Each row below holds a small network's activations on one input, seen along a few directions.
In each table, some parts of the input vary, and every possible input appears once, in random order.
A made-up example of a description, with smaller parts first: values(2) and (point or line(9) or (line(4) and ring(8))).
Shared parts are said once, and a part with two or three values counts as separate values.
In the rows, 128 means zero.

Rows:
x1: [168  86  73 118 141 183 121  58 150 169 106]
x2: [191  71  73 109 117 113 119 144 186  76 153]
x3: [102 208 222 167 120 127 140 147  86 113 152]
x4: [122 147 164 130 165 151 138  97  57 200 112]
x5: [ 68 159  90 134 136 131  71 172 141 187  86]
x6: [172  92  88 103 140 177 111  64 158 181 108]
x7: [185  61  63 124 127 123 138 134 191  69 157]
x8: [ 72 172  74 146 133 142  99 160 146 180  85]
x9: [ 96 205 212 180 129 122 144 138  86 114 162]
x10: [111 165 141  93 167 154 169  88  62 173 109]
x11: [124  75 184 113  82  56 130 179 135  48 156]
x12: [123  96 153 119  79  56 156 157 137  25 150]
Describe the family of inputs behind these rows. -> values(2) and (point or ring(5))
Change only the values(2) part in x1. List by row number the other rows that result. -> x6

Rows:
x13: [164  32  94 130 124  86 119 169 176  72 158]
x14: [ 97 140 140 128  95  99 148 144 123 100 121]
x15: [118 160 192 131 123 136 117 158  81 141 143]
x16: [ 93 138 123 133 100 102 138 186 121 112 136]
x17: [110 169  79 130 152 188  96 126 124 201  85]
x18: [169  48  90 114  99  84 128 118 190  46 147]
x19: [ 96 190 190 151 108 132 121 127 114 127 123]
x20: [141 128 109 120 171 163 127  78  91 209 101]
x21: [132 156 102 112 148 178 133  41 120 191  86]
x22: [135 141  98 126 172 173 105 113  95 208  97]
x23: [109 168  82 131 148 183  95 138 122 203  83]
x24: [111 170  91 124 144 177 117  77 140 191  69]
x25: [114 172 173 152 128 120 160 108  97 109 139]
x26: [ 99 192 144 168 126 123 126 171 112 114 137]
x27: [154  67  86 120  93  88 118 138 211  55 130]
x28: [178  25 100 115 126  78 136 137 168  61 164]
x29: [173  54 128 106 131 100 138 136 156  90 179]
x30: [156  77 119 101 109 105 132 119 176  68 158]
x31: [128 156 106 113 147 175 129  53 118 195  84]
x32: [113 174  91 122 144 179 118  68 139 186  69]
x33: [144 128 108 120 176 166 126  73  90 205 102]
x34: [136  96 103 120 110 103 110 179 187  89 155]
x35: [119 163 158 154 137 130 134 160  85 123 145]
x36: [132 138  98 125 169 170 104 120  96 217  95]
x37: [157  57 121 121 125 109 121 164 163  94 176]
x38: [114 167 203 131 114 133 138  97 101 122 134]
x39: [107 118 151 122 104  96 165 114 107  94 132]
x40: [103 188 170 135 110 132 109 172 111 128 130]
x41: [154  59  80 127 100  87 112 184 205  77 143]
x42: [128 154 173 148 145 117 163 121  77 121 149]
x43: [100 194 159 162 118 124 141 132 118 103 126]
x44: [138  97 110 108 102 108 114 138 199  71 146]
x45: [129 148 206 131 133 135 134 116  76 138 147]
x46: [108 114 144 132 118 102 147 172  98 114 146]
x47: [121 104 159 118 130  99 160 134  90 104 146]
The inputs of x32 and x21 match in every part but one. If x14 is changed in the same way as x32 into x21, which row does it become? -> x39
Describe the family of inputs behind these rows. -> ring(5) and (values(2) or line(5))
Change only the line(5) part in x40. List by row number the other rows that result. -> x16, x26, x34, x41
Change only the values(2) part in x23. List by row number the other rows that result. -> x17
Change only the values(2) part in x22. List by row number the other rows that result. -> x36
